A small network was shown many inputs. Here are its activations along a few directions, one row for each input.
Each table varies a few parts of the input and shows all the possible inputs, shuffled.
Descriptions start from the smaller parts, as in this example, which fits no table here: one of 5 places around a ring, together with either a single point or one of 9 places around a ring or (one of 2 separate values, together with one of 6 places along a line).
Shared parts are said once, and a part with two or three values counts as separate values.

Other details of the inputs vary at random and push rows far along three fixed directions, the same in every table; ignore that.

Rows:
x1: [ 2.83  0.58  2.78  0.77  2.21  0.53  3.15 -1.60 -0.80  0.43  1.31]
x2: [-3.30 -4.97 -3.63 -3.26  1.19 -1.94 -2.15  0.93 -0.62 -2.84  1.08]
x3: [ 0.49 -1.88  1.13  1.78  2.71  0.23  1.56 -0.18 -2.60 -2.59 -1.49]
x4: [ 1.23  4.84  1.34 -0.58 -3.81 -1.26 -1.71 -2.87  5.58  5.70  6.19]
x5: [ 0.30  5.38 -0.60 -2.12 -2.91 -0.70  0.55 -3.90  7.04  4.94  6.00]
x6: [ 5.79  0.32  4.25  3.45  3.33  3.71  5.52 -2.12 -2.43 -1.16 -2.89]
x7: [-2.96 -3.33 -0.58 -2.41  0.53 -2.10 -3.02  3.81 -2.35 -0.71 -0.27]
x8: [ 1.18  0.86  0.84  2.69 -0.82  2.17  1.55  2.23 -2.54 -2.41 -4.33]
x9: [ 1.55 -1.49  2.68 -1.57  4.24 -3.33  2.18 -5.12  1.73  1.69  7.17]
x10: [-1.84 -4.31 -1.68 -4.93  1.58 -1.83 -1.85  0.62  0.66 -2.53  2.41]
x11: [ 2.30 -1.80  2.78 -1.22  3.06 -0.83  1.99 -1.93  1.01  1.10  2.96]
x12: [ 0.15  0.16  0.78  3.13  0.29  2.12  0.90  1.48 -2.53 -0.46 -5.26]
x13: [ 4.57  1.14  3.55  3.82  3.19  2.84  6.21 -2.18 -2.59 -1.34 -2.97]
x14: [ 0.51  4.11 -2.43  2.40 -3.97  3.10 -0.44  0.24  1.73  1.72 -4.00]
x15: [ 1.87 -4.89  0.22 -3.70  4.85 -1.20  2.47 -1.55  0.31 -3.94  1.97]
x16: [-5.59  3.08 -3.40 -0.52 -7.03 -1.74 -9.03  2.81  1.03  5.97  1.26]
x17: [-2.20 -1.72 -2.82 -2.01 -0.76  0.40 -2.19  4.15 -1.99 -3.22 -3.96]
x18: [-3.66 -3.89 -1.76 -1.69  0.64 -3.25 -4.04  1.37 -1.45 -0.56  2.81]
x19: [ 0.62 -1.33  0.11  1.60  0.69 -0.67  0.97 -1.10 -0.47 -0.86  0.93]
x20: [ 0.01  5.43 -1.17 -1.22 -3.25 -0.63 -0.76 -3.73  6.96  5.12  4.49]
x21: [ 4.19  0.74  3.72  0.97  4.04 -0.79  5.86 -4.97  1.64  0.42  4.89]
x22: [ 0.48  6.44  0.36  6.13 -5.23  5.64  0.14  3.44 -1.95  2.46 -9.79]
x23: [ 0.31  4.53 -1.58  0.52 -3.38  1.80  0.19  0.00  2.60  1.69 -2.08]
x24: [-1.84 -1.68 -0.54  0.61 -0.35  0.64 -2.17  4.67 -4.47 -2.89 -4.00]
x25: [ 1.77 -2.35  1.90 -0.08  2.66  0.00  1.06 -0.29 -1.60 -1.99  0.56]
x26: [-2.91 -2.02 -1.52  0.97 -1.08 -0.46 -2.78  3.16 -3.13 -2.90 -3.68]
x27: [-3.50 -2.58 -2.82 -4.84 -0.45 -2.18 -3.12  2.16  0.59 -1.55  1.95]
x28: [ 1.21 -1.69  1.39  0.91  2.24 -0.64  2.86 -0.45 -1.77 -2.89 -0.07]
x29: [-4.18 -2.86 -3.21 -3.90 -0.05 -2.35 -3.28  0.92  0.83 -1.54  1.54]
x30: [ 0.63  5.15 -0.06  4.30 -4.36  2.73 -0.62 -0.01  1.57  5.15 -2.74]
Each input here is: one of 5 places along a line, together with either one of 2 separate values or one of 4 places along a line.
- Changing only the place on the line of 5 turns x19 into x28. The same change can be made to x30. Which row results? => x22
- List by row number the other rows that have the place on the line of 5 in common with x7. => x1, x8, x17, x24, x27

Rows:
x31: [-2.17  4.31 -2.53 -3.92 -2.79 -2.47 -0.33 -1.67  5.67  2.21  4.55]
x32: [-0.49  1.24 -2.77 -2.73 -2.24  2.65 -0.53  0.26  2.54 -0.89 -3.81]
x33: [ 1.11 -2.42  3.22  0.40  5.06 -1.20  4.40  1.25 -4.70 -1.77 -1.20]
x34: [ 0.20  4.79 -2.19  0.74 -2.99  2.47  1.75 -0.23  3.67  0.14 -4.06]
x35: [ 0.80  6.32  0.22  2.61 -5.15  2.52  0.37  0.97  1.07  1.54 -0.48]
x36: [-1.20  1.60  0.17  3.27 -4.25  1.46 -4.26  5.28 -3.37 -1.53 -6.59]
x37: [-3.97 -5.94  0.18 -6.23  2.25 -4.80 -5.18  2.17 -1.62  2.12  3.68]
x38: [ 0.40  8.45 -1.45  1.14 -3.86  3.23  2.88 -1.72  3.65  1.18 -1.32]
x39: [-3.06  3.60 -0.26  3.02 -5.36  1.79 -5.17  5.50 -5.06 -2.03 -5.26]
x40: [ 2.07 -4.26  1.26 -0.12  2.91  2.24 -1.15  1.42 -5.16 -4.53 -2.79]
x41: [ 5.22  0.03  6.06  1.22  5.95  0.50  7.59 -4.77  1.83  3.05  3.05]
x42: [ 2.76 -4.63  1.17 -0.02  3.96 -0.89  4.25  0.01 -0.94 -4.37  0.82]
x43: [ 4.35  7.51 -1.57 -0.31 -2.68  5.66  2.93 -4.31  6.52  3.96 -0.97]
x44: [ 1.66  5.74  1.25  1.92 -2.91  4.29 -1.43  0.45  0.31  7.19 -3.14]
x45: [ 2.06 -4.46  3.84  0.12  7.05 -2.08  4.90 -0.15 -3.31 -1.93 -0.34]
x46: [ 0.61 -4.80  1.21  6.89  6.51  0.32  5.20 -2.82 -5.93 -1.80 -4.18]
x47: [-2.73 -6.47 -3.30 -7.19  0.86 -2.98 -5.74  2.17  0.11 -1.07  5.38]
x48: [-5.84 -1.47 -6.42 -2.00 -0.66 -5.03 -2.88 -4.99  5.51  2.27  6.86]
x49: [-1.33 -2.12  2.45  0.47  4.15 -0.67  2.08  2.64 -6.19 -2.76 -2.28]
x50: [ 1.73 -1.78 -0.60 -2.74  3.56  0.45  4.41 -2.80  3.65 -2.70  0.53]
x51: [ 5.74  2.48  3.27  1.50  1.72  0.08  7.42 -3.80  2.68  0.09  4.50]
x52: [ 0.83 -2.51  2.18  1.28  2.10 -0.73  0.69  2.75 -5.68 -5.40 -2.66]
x53: [-2.63 -2.83 -2.05 -2.98 -2.31 -1.70 -4.33  3.40  1.53  0.05  1.71]
x54: [-3.67 -4.12 -3.59 -0.17 -0.07 -5.39 -3.12 -3.12  2.18  1.66  7.56]
x55: [-0.14  1.43  1.17  2.58 -3.32  2.25 -3.54  3.40 -1.54 -0.36 -4.48]
x56: [-0.43 -0.12 -1.88  0.40 -4.17  3.44 -3.11  4.40 -1.34 -0.61 -5.67]
x57: [ 3.86  3.21  4.29 -1.49 -0.80 -1.13 -0.36 -5.40  5.59  5.27  8.17]
x58: [-5.76 -2.77 -3.33  2.34 -2.50 -4.27 -7.73 -0.31 -1.70  1.03  2.42]
- Changing only one part turns x37 into x56. The same change can be made to x45. Which row results? => x42
- What is each input in this table made of? => one of 4 places along a line, together with either a single point or one of 6 places along a line
- Start at x39 and move only the place on the line of 6, one step at a time. The first step leads to x52. Which rows follow, in order? => x36, x55, x57, x40
- List by row number the other rows that have the place on the line of 4 in common with x34. => x31, x32, x38, x43, x48, x50
- Which other rows does x46 become when the place on the line of 4 takes its other values? List them by row number. => x48, x54, x58
